A small network was shown many inputs. Here are its activations along a few directions, one row for each input.
In each table, some parts of the input vary, and every possible input appears once, in random order.
A made-up example of a description, with smaller parts first: ring(5) and (point or line(9) or (values(3) and line(4))).
Shared parts are said once, and a part with two or three values counts as separate values.

Rows:
row 1: [-14  -3  -2  28  23  39  24  34  15   6 -13 -11]
row 2: [ 14 -11   6 -21 -26 -12 -56  -9  -9 -45  10 -13]
row 3: [-23 -18   2  12 -10  47   7  38  38 -33 -16  -6]
row 4: [ 13 -10  18  -7  28 -23  -2 -11   8  36 -19  17]
row 5: [ 20 -29  -2  12 -10 -24 -20  -7  35   5 -13  17]
row 6: [ 19  -7   6 -30  37 -26  53 -24 -22   9  11   2]
row 7: [-40  42  -7  21  25  54  26  18 -20  21 -15 -21]
row 8: [  3 -16 -10   8 -17 -44  -5  -7 -11 -54  12   5]
row 9: [-16 -12  25  -7 -31 -35 -61   2  10 -22 -36 -10]
row 10: [  8  17  -9 -19  33   8  -2 -38 -43  44  37 -10]
row 11: [ 41   0   8 -38  33   2   4 -20 -14   8  17   8]
row 12: [-44  -7   3  44 -40  29 -31  41  23 -49 -48 -21]
row 13: [ 21 -35 -11 -20  11 -31  30 -11  -2 -18  15  -3]
row 14: [-22  10 -17  11 -49  -7 -43  33  26 -28 -30  -4]
row 15: [  4  29  -4  -7  42 -10  53 -44 -46  20  36  -9]
row 16: [ -9  17  -1  10  36  -1 -11 -26 -22  47  16  15]
row 17: [-15 -18 -17  -6 -23  14  -6  17  47   1   6  15]
row 18: [ 20 -40   1 -35 -10  -2 -17 -23  10   0  23  -7]
row 19: [ 26  13  42  33 -91 -17  18  37 -39 -11  33  21]
row 20: [-10  62 -19  12  30  20  17  -1  -2  33   3   2]
row 21: [  2  16 -11  -1  10  18  23   0  19  29 -27  14]
Question: What do these inputs look like to the network?
Answer: point or (line(4) and line(5))

Rows:
row 22: [-59  30 -13  42 -15  56  37  69  35  -7 -20 -11]
row 23: [ 72  26  43  -4  15   7  36   9 -11  54  54  33]
row 24: [-45 -20 -12  26  -2  50  -2  44  63 -14 -28  -7]
row 25: [ 20 -39  10   5 -72 -31 -11  21 -21 -60  -2 -15]
row 26: [-18  30   0  20 -35  21 -50  12  -5 -23 -22  -9]
row 27: [  5  27   3 -17   8 -23  35 -32 -57  18  42   5]
row 28: [ 48 -73   6 -10 -55 -62 -30  -5  33 -68 -23  15]
row 29: [ 71 -60   3 -36  11 -68  18 -67  -5 -13   9  18]
row 30: [  0  -9  -5   0 -22 -12 -66  -3  41 -23 -35  23]
row 31: [-16  41  -4 -10  50  36  22 -10 -29  44   3 -26]
row 32: [ 27  -9  23  -2  -2 -37  67 -34 -53  -2  30   3]
row 33: [-18   0   7  24 -23   4 -64  -1  23 -16 -24   5]
row 34: [  3  37  -7 -10  30  11  -3 -37 -51  38  12  -7]
row 35: [ 25 -71  19   5 -53 -44 -29   4   9 -59  -7   3]
row 36: [ 49 -59  15 -22  13 -54  16 -54 -33   2  28   7]
row 37: [-48  12 -26  24 -21  58  11  62  30 -10 -21 -26]
row 38: [-22 -11  -2  -3  -1  13 -39  34  58 -19 -41   5]
row 39: [-61  45   8  31 -28  41   2  54   9  -2 -25 -13]
row 40: [-45   1   5  22 -16  25 -37  33  38   0 -30 -15]
row 41: [-31  59   3  11  46  24  47   4 -28  56   7 -15]
row 42: [-30  41 -20  21  56  45  83  24  -5  43   8 -13]
row 43: [-13  -4 -24  11  69  28  44   3  22  45   5 -14]
row 44: [-11  46   6   2  42  10  20 -20 -53  35  16  13]
row 45: [-40  37  14  26 -33  27 -25  22  -9 -21 -17  14]
row 46: [ 46 -28   4 -20   0 -42  36 -32 -63  -5  32 -13]
row 47: [ 45  22  50  27 -67  16  -9  51  39   0  16  28]
row 48: [ 24 -37 -11 -23 -46 -42 -59  -5  33 -54 -14  17]
row 49: [-15  11  -4  -2  60   9   8  -9  -7  56   5 -15]
row 50: [ -2 -16 -25 -20  68  30  47 -12  44  32 -10  11]
row 51: [-42  29   0  14 -18  42 -27  46   9  -8 -24 -26]
row 52: [ 25  14 -10 -31   9 -23   7 -42 -56  14  39 -12]
row 53: [-17  21  12  14 -58  -8 -10  13  -6 -46   4   2]
row 54: [ -1   3  -4  -6 -63 -11 -40  11 -15 -42   5 -13]
row 55: [-28 -29 -21   3  -1  36  -2  42  82 -20 -38  10]
row 56: [ 21  -1 -10 -30  43 -18 -17 -57  -4  33  -3  26]
row 57: [-14  26 -32   7  58  44  57  14  -5  37   7 -29]
row 58: [ 50 -25 -17 -49  27 -54 -12 -59  -9   2  22  19]
row 59: [ 32 -19  -1 -28  34 -37 -11 -53 -28   8  35   6]
row 60: [ 11   8  -2   0  52 -13 -20 -43 -22  40  11   6]
row 61: [  1 -28   2  -3 -51 -29 -56  -3  13 -36   2   1]
row 62: [  1   2  -6 -30  64   4   8 -23  17  44  -8   8]
row 63: [ -1 -27  24  19 -73 -30  18  32 -21 -55   2   2]
Question: What do these inputs look like to the network?
Answer: values(2) and (point or (line(4) and line(5)))
Question: Changing only the values(2) part turns row 42 into row 22. The same change can be made to row 50. Which row results?
Answer: row 55
Question: Change only the values(2) part in row 37. List by row number the other rows that result.
Answer: row 57

Rows:
row 64: [-22  32   5  27  -1  30 -40  21 -17   1 -17  -9]
row 65: [-25  20  -6   9   6  16 -34   1 -34   9 -24 -25]
row 66: [-15  41  24  20 -26  38 -43  34   9  21 -16   2]
row 67: [-11  -9  32  28 -28  21  42  52  31   9  -6  15]
row 68: [  5 -38  13 -18  27 -13  53 -12 -13  15  14  12]
row 69: [-15  -5 -38  -1  33  23  23  19  24 -17 -19 -19]
row 70: [  1   9   0  26 -44  17  25  25 -20 -11  21 -18]
row 71: [  3  -4   6  -8 -10  -8  33  -7 -36  -5  28 -33]
row 72: [-12  33   3 -13  -6 -19   8 -23 -52  -7   5  -7]
row 73: [ 49  -9 -20 -26  53  -3  23 -20  30  37   1  17]
row 74: [-10  60  25  20 -43   9  -7  35  -7  -8  13  19]
row 75: [-16 -18  12  35  -4  14  46  38   7 -13  -7   2]
row 76: [ 24  -8   9 -17  -1 -14  33 -23 -35  10  39 -12]
row 77: [ 17 -11   6  -6 -68 -49 -52 -14 -12 -60  -3  26]
row 78: [-29  30   5  29  -6  28 -24  24  58  21 -20   6]
row 79: [  6  14   7 -14  28   4 -29 -38 -32  27  -5  -2]
row 80: [-52   1 -26   2  24   9 -21   2  13  14 -16 -18]
row 81: [-37   2 -16  -6  45   1 -17 -21  11  10  -5 -12]
row 82: [ -2   0  -9  13 -25   6  29   8 -34 -15  25 -32]
row 83: [ 37 -36  17 -13  32 -24  48 -12  -3  46  21  24]
row 84: [ 41  34  15 -19  18 -32   2 -31 -37  22  36  27]
row 85: [ 57  -4  11 -14   4 -18  29 -25 -25  32  49   4]
row 86: [-19  16   4  -7  24  11 -31 -19 -36  10 -10 -19]
row 87: [-12   0 -15 -10  50  -6 -14 -42  13  29  -2   5]
row 88: [-22  36  -8   2 -21 -12   2   0 -51 -11   0 -11]
row 89: [ 12 -30  14 -12 -39 -25 -93  -4   7 -37 -29   4]
row 90: [ 18  -9 -27 -27  50   7  28 -23  22   8  -7   4]
row 91: [-19 -28   1  22  14   1  49  22  -9 -15  -2 -11]
row 92: [ 39  16   9 -13  35   1 -32 -35 -22  46  13  17]
row 93: [ 14 -79  21  -3 -47 -41  -2  10  30 -43 -20  16]
row 94: [ 26 -53 -19 -26 -17 -14 -35   8  68 -65 -28   9]
row 95: [ 36 -47  15  -3 -69 -45 -27   5   8 -60  19  -7]
row 96: [  9  30   4 -21   6 -13   7 -40 -50  -4  27  19]
row 97: [ -6 -10 -34 -23  36  21  28  -7  19  -8 -13 -11]
row 98: [  0  16  -8   9 -14  41  17  43  63   9 -32   3]
row 99: [ -1 -43 -14   0 -28 -28 -73 -27  58 -35 -37  12]
row 100: [ -8 -27  11   6  22 -11  57  -4 -12  -6  -4  -9]
row 101: [-26  41   1   7 -32   4  -6  27 -36 -13  13   6]
row 102: [ 21   0 -15 -10  43  -8 -15 -45  20  61   4  20]
row 103: [-47  13 -16  25  18  24 -25  16  32   5 -11  -2]
row 104: [  5  20  27  20 -58  18  20  47   7   5  24  -9]
row 105: [-13   3 -28  11  18  39  17  36  40 -17 -18  -4]
Question: Changing only one part turns row 75 into row 70. The same change can be made to row 68. Which row results?
Answer: row 76
Question: Changing only one part turns row 105 into row 64. The same change can be made to row 90. Which row results?
Answer: row 79
Question: What do these inputs look like to the network?
Answer: ring(6) and (point or line(6))
Question: Start at row 74 and move only the line(6) part, one step at a time. The first step leads to row 101. Which rows follow, in order?
Answer: row 88, row 72, row 96, row 84
Question: Change only the ring(6) part in row 82. List by row number the other rows that result.
Answer: row 65, row 69, row 80, row 88, row 91
